A small network was shown many inputs. Here are its activations along a few directions, one row for each input.
Each table varies a few parts of the input and shows all the possible inputs, shuffled.
A made-up example of a description, with smaller parts first: one of 3 separate values, together with either a single point or one of 9 places around a ring or (one of 5 places around a ring, together with one of 6 places along a line).
Shared parts are said once, and a part with two or three values counts as separate values.

Other details of the inputs shift rows strongly along three fixed directions, in all tables alike. That doesn't count.
To show where, the next rows are all for the same input, with only those details redrawn:
[ 4  9  0 -1  4 17 -3  4  5 -6  2]
[16  1  8 -1 14 10 -6 -1  2 11 16]
[ 5 10 -1 -2  6 19 -5  5  6 -6  0]
[15 -3  0 -5 11 10 -2 -2  2 15  2]
[  1  14 -11  -8   4  25  -3   8   9 -10 -19]
[-17   2  -2  12 -36   4  15  -2  -5 -19  -5]
[15  3  3 -4 16 15 -7  2  5  8  7]
[12  3  5 -1 11 12 -5  1  3  6 11]

Rows:
row 1: [ -9 -13 -14   0 -19 -16  14  -3  -5   6 -28]
row 2: [ 12  -7  -2 -13  13   0  -5  -6   0  16  -1]
row 3: [ -8  -2  -5   6  -6 -17   3   2  -1  -2  -8]
row 4: [ -7 -12 -13  -5 -21 -19  11  -7  -8  10 -24]
row 5: [-18  -4   0  12 -33  -9  14  -6  -5 -17  -2]
row 6: [ -1  15  16  12  19  -2 -16   7   5 -16  33]
row 7: [ 12  -4   9   9  16 -13  -6   2  -1  17  19]
row 8: [ -3 -11   3  14 -18 -22  11  -2  -9  10   4]
row 9: [-11   1   9  14 -14  -9   4  -2  -3 -15  15]
row 10: [14 -6 -1 -8 11  0 -3 -2 -2 22 -1]
row 11: [-14  11  12  23 -14  -3   2   6  -2 -22  22]
row 12: [-10  -3   0   5 -15  -8   7  -3  -2  -8  -2]
row 13: [-17   3   5  16 -31 -12   9   0  -8 -15   8]
row 14: [  6 -20  -2 -25  16 -12   0 -12  -6  22 -11]
row 15: [  2  -8  11 -14  21  -9  -8  -8  -4   6  14]
row 16: [-12  -8   2  18 -30  -9  17  -4  -9  -4   2]
row 17: [ -1  -4  17  -8  21  -8 -10  -7  -4  -1  26]
row 18: [-15 -15  -9 -20 -18  -9  11 -12  -9  -1 -27]
row 19: [  6 -15 -14  -6  -8 -12  10  -2  -6  26 -26]
row 20: [ -9  -9   8  15 -21 -14  11  -9  -7  -6  14]
row 21: [  8   6  15  15  19  -8 -11   6   1   4  31]
row 22: [ -6  11   4   1  -1   1  -7   2   2 -15   9]
row 23: [-23   3  14  -4 -18  -7   1  -9  -9 -27  17]
row 24: [ 11   6  10  -3  18   7 -11  -1   5  -1  20]
row 25: [ -4 -13  -4   7  -8 -24   7  -3  -6  11  -7]
row 26: [-21  -2   2  18 -33  -9  14  -6  -6 -21   3]
row 27: [ 12 -14 -14 -16  13  -9   1  -2   2  27 -26]
row 28: [  9  19  21  11  22  16 -17   8   9 -16  42]
row 29: [-17  13 -20  -1 -19  12   7  12   5 -22 -37]
row 30: [14 -8  4  2 16 -6 -3  0 -1 22  9]
row 31: [ -8  -3  -4  10 -19   4  12  -1  -3  -6  -9]
row 32: [-11  44 -28 -21  12  57 -16  25  24 -46 -45]
row 33: [11  6 12  7 18 10 -8  4  5  1 24]
row 34: [ -1  -7   4   4  -5 -20   1  -4  -5   8   8]
row 35: [11  1  3 -1 15  7 -5  4  4  8  6]
row 36: [ -4  19 -12  -6   5  20  -7  14   9 -16 -19]
row 37: [15 -1  0 -6 13 13 -4  0  3 13  1]
row 38: [14 -6  0 -6 10  4 -1 -2  0 19  1]
row 39: [ 12 -16 -16 -18   7  -8   4  -5  -1  29 -29]
row 40: [ -9  31 -25 -23  11  40 -13  15  19 -34 -41]
row 41: [ 12 -17 -18 -16  13 -17   3  -2   0  33 -32]
row 42: [ -7  15  14  13   7   3 -10   5   5 -24  28]
row 43: [11  2  5 -4 10  9 -6  0  1  8 11]
row 44: [ -9  -2   8   9 -18 -10   6  -6  -5  -9  14]
row 45: [ 14 -14 -10  -8  10   1   4  -1   0  27 -18]
What do these inputs look like to the network?
> one of 5 places along a line, together with either a single point or (one of 2 separate values, together with one of 4 places along a line)
Changing only the place on the line of 5 turns row 28 into row 37. The same change can be made to row 5. Which row results?
> row 24
Changing only the place on the line of 5 turns row 43 into row 35. The same change can be made to row 13. Which row results?
> row 8
Change only the choice among 2 separate values in row 44. List by row number the other rows that result.
> row 38
Which other rows agree with row 6 in the place on the line of 5? List them by row number.
> row 11, row 16, row 17, row 21, row 25, row 26, row 31, row 42
